A small network was shown many inputs. Here are its activations along a few directions, one row for each input.
In each table, some parts of the input vary, and every possible input appears once, in random order.
Descriptions start from the smaller parts, as in this example, which fits no table here: line(6) and (point or ring(9) or (values(3) and ring(5))).
Shared parts are said once, and a part with two or three values counts as separate values.

Other details of the inputs shift rows strongly along two fixed directions, in all tables alike. That doesn't count.
These rows show it; all are for the same input, with only those details redrawn:
[-25 -34  -4   3  52  -3  28  -8   7   4  12   1  25]
[  2  12  27  62 -41  -2 -12   0  20 -15  -6  18  45]
[-26 -22   4  19  38   0  26  -5  10   0  11   4  34]
[ -4 -18   8  26   0  -7   4  -7  13  -5  -1  10  25]
[ -5   2  21  49 -22  -2  -1   0  18 -10  -3  17  40]
[ 33 -26   4  19 -40 -21 -25 -14  14 -11 -18  13   0]
[  3 -58 -18 -24  42 -18  10 -19   4   6   2  -3  -8]

A family of inputs:
x1: [ 26  59  22  27 -75  -2 -35  23  -9 -21  -9  13  -6]
x2: [-25  42   4   9  27   5  20  14  -3   5  31  -3  32]
x3: [-38  52  12  14  11  36  21  26 -11   6  17  -5  18]
x4: [ 32   3  -6  14 -38 -27 -32 -13   6  -2  -4  18 -12]
x5: [-26 -45 -15 -10  61   6  30 -15   8  15  10  -7  15]
x6: [ 30   3  -9  13 -41 -20 -32 -15   8   4  -6  16 -12]
x7: [-25 -45 -14 -11  61   2  30 -15   7  14  11  -5  16]
x8: [ 28  14 -12 -17 -28  -5 -24  -5   1  11   0  -5 -18]
x9: [ 28 -10 -17   0 -31 -11 -29 -21  10  13  -8  10 -22]
x10: [-20  22  22   3   3  19  20  26 -16 -22  -6  -6   3]
x11: [ 28  -4 -19 -56  -1 -14 -16   3 -25  -2  -5 -10 -57]
x12: [ 28   2 -10  13 -42 -12 -34 -17  11   8  -8  13 -13]
x13: [ 23  17  20  -2 -59  16 -20  15 -10 -22 -32  -2 -23]
x14: [-27  46   5  15  17  13  16  12   1  11  27  -4  36]
x15: [-29 -23  -1  19  30  20  25 -11  18  12   7  -1  32]
x16: [  4  27  -5  -5 -12  11  -8   0   3  13  10  -7   5]
x17: [ 31  55  15  32 -78  -1 -39   8   8  -4  -5   8  10]
x18: [ -6 -55 -18 -21  52 -15  19 -17   4   8   6  -2  -2]
x19: [-27  46   7  15  20  10  17  14  -1   6  29  -5  36]
x20: [-11 -18  -4 -48  36  15  21  11 -25  -7 -10 -19 -32]
x21: [ 32 -34 -34 -32   3 -26 -23 -26   1  17  -4   4 -42]
x22: [-36  16 -10 -33  55  25  29  16 -21  14  20 -16  -9]
x23: [-43  40  31  23   8  34  31  32 -13 -19   1  -4  28]
x24: [ 22 -12 -26 -64  13 -10  -8   1 -26   7  -3 -11 -60]
x25: [-14  30  25  11 -24  35   9  23  -9 -17 -14  -6   4]
x26: [ -1   1  19  49 -26   0  -5  -3  19  -9  -5  14  37]
x27: [-58  53  47  19  12  12  28  33   8 -10  -6 -24  14]
x28: [-34  17 -11 -32  57  20  30  18 -23  11  22 -14 -10]
x29: [ 33 -78 -32 -44  10 -17 -15 -34   7  13 -18  -8 -40]
x30: [ 35 -45 -38 -46  17 -36 -21 -28  -5  15   0   1 -49]
x31: [ 27  -5   9 -29 -26  -5 -11  12 -21 -26 -25  -4 -39]
What do these inputs look like to the network?
> point or (line(5) and line(6))
Which other rows does x1 become when the line(5) part takes its other values? List them by row number.
> x2, x4, x18, x31
A walk changes only the line(5) part. It starts at x29 and steps to x12. List the rest of the walk in order.
> x8, x22, x13

A family of inputs:
x32: [ 15  -4  16  12 -23 -17  -9   7  -4 -22 -12   4  -1]
x33: [ 10 -34  -4 -30  21 -18   5  -2 -11 -12  -7  -4 -19]
x34: [-53  19 -12  -2  66  18  42   3  -8  19  35  -5  26]
x35: [ 14   3  18  17 -35   1 -12   6  -2 -20 -14   6  -3]
x36: [-16  23 -10   3  12  14   9   4   1  14  13  -4   7]
x37: [ 29  11  -6  -1 -29 -15 -25  -4  -1   0   2   4 -17]
x38: [-54  73  21  57  -4  43  26  21  10  11  25   3  62]
x39: [  7 -56  -5  15   6 -12  -6 -30  24   4 -12   6  10]
x40: [ 17  35  39  56 -81   1 -25  16  11 -32 -22  17  23]
x41: [  4 -16   4  -9  -9   8  -4   5  -7  -4 -15  -6 -16]
x42: [-62   5  12   3  66  38  52  16  -2   3  16 -13  32]
x43: [ 18 -20 -34 -52  16  -3  -8 -15  -7  22  -2 -15 -40]
x44: [ 12  28  31  43 -69   9 -19  12   5 -21 -24  12  15]
x45: [ -6  -2  -4  55 -13   1  -5 -20  31  19  16  22  53]
x46: [  1 -33  -8 -42  16  14  10  -4  -8   4 -12 -17 -30]
x47: [  5 -23  -4 -26   6  14   2  -2 -10  -1 -15 -13 -22]
x48: [ 24 -21 -24 -42  21 -30 -12 -12  -5   9   5  -1 -36]
x49: [-24 -15   7 -10  45   0  30  10  -6  -7   6  -4   8]
x50: [-48  30   7  14  62   3  35  11   1   7  36  -2  45]
x51: [ 16 -22 -32 -47  16 -12  -9 -12  -7  21   0 -10 -42]
x52: [ 26  24  -1  13 -45  -8 -28  -1   2   0  -7  10  -6]
x53: [ 28  16   0   5 -40 -16 -30  -4   1  -5  -2   9 -10]
x54: [  7 -34  -9 -33  20  -2   7  -3 -11  -4 -11  -7 -26]
x55: [ 30  10  -1   1 -25 -30 -26  -2   1  -5   1   6 -12]
The inputs of x42 and x36 match in every part but one. If x46 is changed in the same way as x42 into x36, which row does it become?
> x38
What do these inputs look like to the network?
> values(2) and (point or line(11))
Which other rows does x43 become when the values(2) part takes its other values? List them by row number.
> x47
